930  831  588  327  450  298  596  390  116  179
561  311  520  273  800  459  755  621  659  701
520  273  800  459  755  621  659  701  831  930
659  701  831  930  831  588  327  450  298  596
311  520  273  800  459  755  621  659  701  831
831  930  831  588  327  450  298  596  390  116
459  755  621  659  701  831  930  831  588  327
621  659  701  831  930  831  588  327  450  298
755  621  659  701  831  930  831  588  327  450
800  459  755  621  659  701  831  930  831  588
701  831  930  831  588  327  450  298  596  390
273  800  459  755  621  659  701  831  930  831
-> 831

6759  5554  3084  2074  4355  1469  7314  5952  5686  4365  4974  4916  6202  4625
7650  4573  3536  2477  4372  1729  6973  5983  5363  4634  4619  5716  6584  5284
4350  7425  2611  2004  4476  1891  7438  5574  6182  3996  5712  3234  5052  3305
6393  5870  2933  1993  4357  1445  7402  5904  5796  4291  5102  4636  6043  4384
3930  7673  2623  2117  4527  2096  7381  5468  6223  3960  5823  2991  4845  3125
5204  6839  2689  1904  4410  1612  7502  5736  6055  4089  5470  3787  5496  3727
5617  6520  2761  1893  4399  1534  7503  5808  5968  4159  5333  4066  5672  3933
7082  5226  3215  2197  4360  1532  7236  5970  5580  4460  4842  5196  6346  4850
7385  4909  3366  2313  4361  1624  7103  5980  5476  4552  4732  5461  6463  5076
4787  7138  2635  1954  4448  1738  7506  5664  6132  4048  5594  3518  5273  3499
6020  6203  2823  1931  4367  1486  7474  5859  5884  4217  5209  4357  5867  4175
7902  4257  3720  2659  4397  1874  6798  5987  5231  4721  4503  5962  6680  5511
-> 5511

-284  -283   530   687  -350  -993
 617  -470  -718  -398  -720  -470
-771   272   899   556   447    18
-761   205   891   651   454  -165
 370  -507  -279    44  -772  -855
-634   -18   650   802    57  -643
 513  -496  -575  -211  -766  -667
 632  -177  -918  -864  -288   349
-> 349

894  330  762  710  332  813  487  519
803  526  443  875  690  367  633  650
899  358  687  630  372  496  572  403
926  283  795  723  311  613  578  407
512  716  830  786  462  562  419  599
466  410  609  296  484  550  463  368
436  712  779  696  515  653  447  733
621  601  309  362  517  607  713  344
917  198  452  687  590  445  699  229
436  773  745  790  535  710  386  752
556  813  526  281  401  795  627  737
-> 737

166  961  946  979  791  245
155  959  963  985  874  229
968  913  132  948  943  239
934  920  134  968  938  245
775  791  390  322  143  990
930  504  285  918  725  385
924  870  127  907  935  267
181  958  938  928  768  305
392  167  907  288  717  493
886  912  343  360  274  878
912  867  204  909  951  210
-> 210
---
[[-34.5  -1.4  -5.8 -26.3  -1.3   7.3 -14.6]
 [-19.0 -15.7 -39.1  55.0   1.5 -63.6 -41.8]
 [ 14.3   6.5 -13.3 -48.0 -33.7  35.6   4.5]] out 14.3

[[ 37.1 -86.3  68.0 -51.8 -58.7 -87.3]
 [ 78.9  -0.3   0.0  16.8 -55.7  45.6]
 [ 27.9  16.3  -2.8  19.5 -54.0  27.3]] out 27.9

[[ 27.6 -38.8  11.1  33.1  56.8 -32.6]
 [ 50.8  15.5   8.6  58.1 -46.8  10.4]
 [-80.3 -36.2 -13.9 -11.1  80.8 -62.9]] out -80.3

[[ 51.1 -17.8  37.7  51.7   4.7]
 [-21.6  12.1 -27.5  11.0  35.5]
 [-14.9 -71.6 -35.7  18.7   6.9]] out -14.9

[[-12.2  65.5 -31.8 -23.7  58.7  15.2 -32.9]
 [  4.8  43.9  -5.4  33.9 -42.4 -42.7  12.3]
 [ 21.6  -2.3  49.8 -31.1 -68.2 -47.9  22.7]] out 21.6

[[ -8.4  -8.1 -23.7   1.8]
 [  5.2   9.2  28.1   1.3]
 [-14.3 -22.3 -63.3   0.0]] out -14.3

[[-22.2  26.7  29.1 -36.1 -50.5]
 [-22.0  26.8  29.3 -36.6 -50.4]
 [ 66.3  38.5 -14.6 -65.7  30.1]] out 66.3

[[ 40.1   8.3 -24.0  37.2  48.1 -42.4  65.3]
 [ -7.6  21.5 -11.3  53.9  -3.2 -48.3 -60.8]
 [-43.1  30.2  58.5  84.5  -9.3 -22.8 -49.2]] out -43.1

[[ 67.2  43.5  51.7 -36.6 -26.9]
 [ 81.5 -16.3  81.6 -68.4 -73.6]
 [ 45.6  16.1  35.4 -32.3 -37.3]] out 45.6
---
[-18.2 -12.2 -47.8  36.9  82.0 -32.5] -> -32.5, -18.2

[[ -9.7   1.4  21.5   1.2 -40.4  22.3  35.4]
 [ 18.8  38.2  -6.1 -26.4  64.4   0.9 -37.9]] -> 35.4, 18.8

[[-61.3  33.7  13.5 -67.8 -78.6 -23.7 -58.7]
 [-28.9  71.2  23.1 -33.7  75.5 -49.8 -45.4]
 [ 54.5  40.1  68.2  68.7  67.4  12.9  40.5]] -> -58.7, 54.5

[[-13.3   1.8  61.9 -72.9   1.7 -52.1   2.4]
 [-16.1 -23.4  41.1 -69.4  -2.6 -49.2 -75.3]
 [-89.6  -3.7  18.4 -37.5  61.7 -56.5 -56.9]] -> 2.4, -89.6

[[14.3 89.5 40.3 15.9 53.0]
 [ 9.9 29.0 71.9 18.0 54.6]] -> 53.0, 9.9

[-61.9 -60.3 -77.1  -8.3 -22.6 -58.6] -> -58.6, -61.9

[-75.1 -30.3  84.3 -19.6] -> -19.6, -75.1

[ 85.4  16.6 -22.4  47.7 -30.2  36.9  -3.1] -> -3.1, 85.4

[-22.0   8.4 -81.3 -13.8  33.9 -69.9  60.1] -> 60.1, -22.0
---
[-27  25  16  36  27  18] 36
[118  99 762 343 240  91 135] 240
[9420 2269 9100 9681] 2269
[4 9 4 2 5] 4
[-30 -27 -40 -37  -8  38] -37
[30 20 74 60 22 67] 60
---
[[ 17.0  75.1  46.0 -49.6  30.8]
 [ 23.1  45.8  10.3   2.9 -20.5]] out 46.0

[[-28.8 -54.1 -67.2 -74.7 -46.0  16.1 -60.0]
 [ 37.0  26.9  56.5 -34.7  12.9 -28.1  11.2]
 [-32.1  63.6   3.0  56.2 -85.0 -33.2 -20.2]] out -67.2

[ -3.4  -7.6 -75.1  20.8] out -75.1

[[  6.2 -28.4  21.4 -68.0  79.9  50.2]
 [-88.3 -41.3  31.4  30.6 -76.1 -61.7]
 [-33.9  48.5  29.1  32.8 -30.0 -14.9]] out 21.4

[-6.4 36.9 63.5 72.8 -2.5] out 63.5

[[ 46.5 -33.3  64.3 -15.8  58.1  32.9]
 [  8.4 -23.7  45.7  10.0 -72.5  26.1]
 [ 21.1  39.0 -66.9  22.4 -37.8  16.5]] out 64.3

[-34.2 -87.5   2.2  -9.2 -88.6] out 2.2
---
[-36.8  16.7  84.9  -3.0  61.9] ⇒ 61.9
[ 10.7  69.5 -20.2 -10.9  86.7  -5.4  60.8] ⇒ 60.8
[ 18.2 -76.3  71.5  49.0 -60.2 -41.4] ⇒ -41.4
[ -0.6 -11.4  89.4  33.2 -47.9] ⇒ -47.9
[ 43.7  78.9 -64.4  49.3  -7.1 -13.2] ⇒ -13.2
[-32.7  -6.8 -27.3  78.1] ⇒ 78.1
[ 41.9   9.4  22.6  31.9  37.8   0.3 -81.1] ⇒ -81.1
[ 39.7  37.9  78.6  12.1   0.1 -27.0] ⇒ -27.0
---
[  2.9 -82.9 -49.0   8.2 -85.9 -50.3 -16.4] ans = -82.9
[ 75.9 -30.2  29.8  66.7] ans = -30.2
[-67.5 -23.0  12.8   3.2  32.4  16.1] ans = -23.0
[-10.4  89.2  48.0 -12.9 -43.0] ans = 89.2
[  2.6  36.8 -85.2  39.2   6.0 -35.8 -13.8] ans = 36.8
[ 63.1  21.7 -80.3 -48.7   8.8 -27.8] ans = 21.7
[  4.8  20.6 -10.2  16.2  23.1 -64.4   1.2] ans = 20.6
---
 28.8  -61.1   21.9  -68.3   -4.8  -77.7  -36.9
  7.6   -3.2    2.2    4.7    5.0   -7.8    1.4
-> -4.8

-65.3  -57.6  -58.5  -59.8  -48.2  -45.8
 67.4   41.4   25.6   43.9   40.4   42.1
-> -59.8

 34.8    0.6   31.7    1.9  -72.1
-15.2   -0.8  -14.7   -1.1  -70.2
-> 31.7

-45.6   -5.1    2.0   25.4   30.8
-69.4   -4.1   10.6   36.1   32.3
-> 2.0

 19.6  -25.9  -38.2  -33.2
  1.6   18.1   66.2    3.5
-> -25.9

-16.7    4.5   26.8   -2.6   -9.9    9.2
-70.4  -20.4  -47.4  -33.2  -34.1   -8.7
-> -2.6

 42.8   22.6  -15.7   26.7  -30.8   -0.9  -19.5
 47.1  -29.0  -46.2  -58.3   71.0  -48.5  -32.7
-> -30.8

-15.0    6.8  -29.9   36.6   40.1  -37.4  -19.5
-79.8   38.6  -20.6  -16.7   50.1  -38.5   10.1
-> 40.1
---
Input: [ 2.5 -5.3 48.9 77.1 30.3 27.2]
Output: 27.2
Input: [ 74.5 -75.8 -35.0  39.8 -55.8 -22.2]
Output: -22.2
Input: [ 22.9 -80.2  23.7   2.7  46.3]
Output: 46.3
Input: [ 37.5  -7.1  69.1  24.9 -68.5 -31.8]
Output: -31.8
Input: [  8.7   4.0 -10.4  75.6  -9.6 -19.3  28.7]
Output: 28.7
Input: [ -9.6  39.5  48.5 -14.8  67.3 -19.5]
Output: -19.5
Input: [-73.0 -41.7  -5.1 -29.4]
Output: -29.4
Input: [ 53.3 -15.3 -56.5 -26.6 -88.4 -90.2]
Output: -90.2
Input: [ 21.8 -23.6 -64.1 -41.9 -43.1]
Output: -43.1
---
5494,8250,4971,5589,3486
4166,6503,5372,6157,2836
6326,5365,7173,3631,7696
→ 8250

3694,1923,4199,5586,8120,5586
3090,2907,4202,8973,6870,4320
→ 1923

-11,-30,-8,29,13,12 → -30

-367,240,895,191,223,-768,-275 → 240

5418,5933,9353,4866
5866,7459,7821,8088
1735,7899,6214,6995
→ 5933

-31,5,17,6,-28,27,-39 → 5

237,614,651,765,531,722,651
364,674,551,869,396,744,644
→ 614

-8,-9,-45,36,-36,-40 → -9

162,46,245,128 → 46

71,149,233,33,172,141,202 → 149
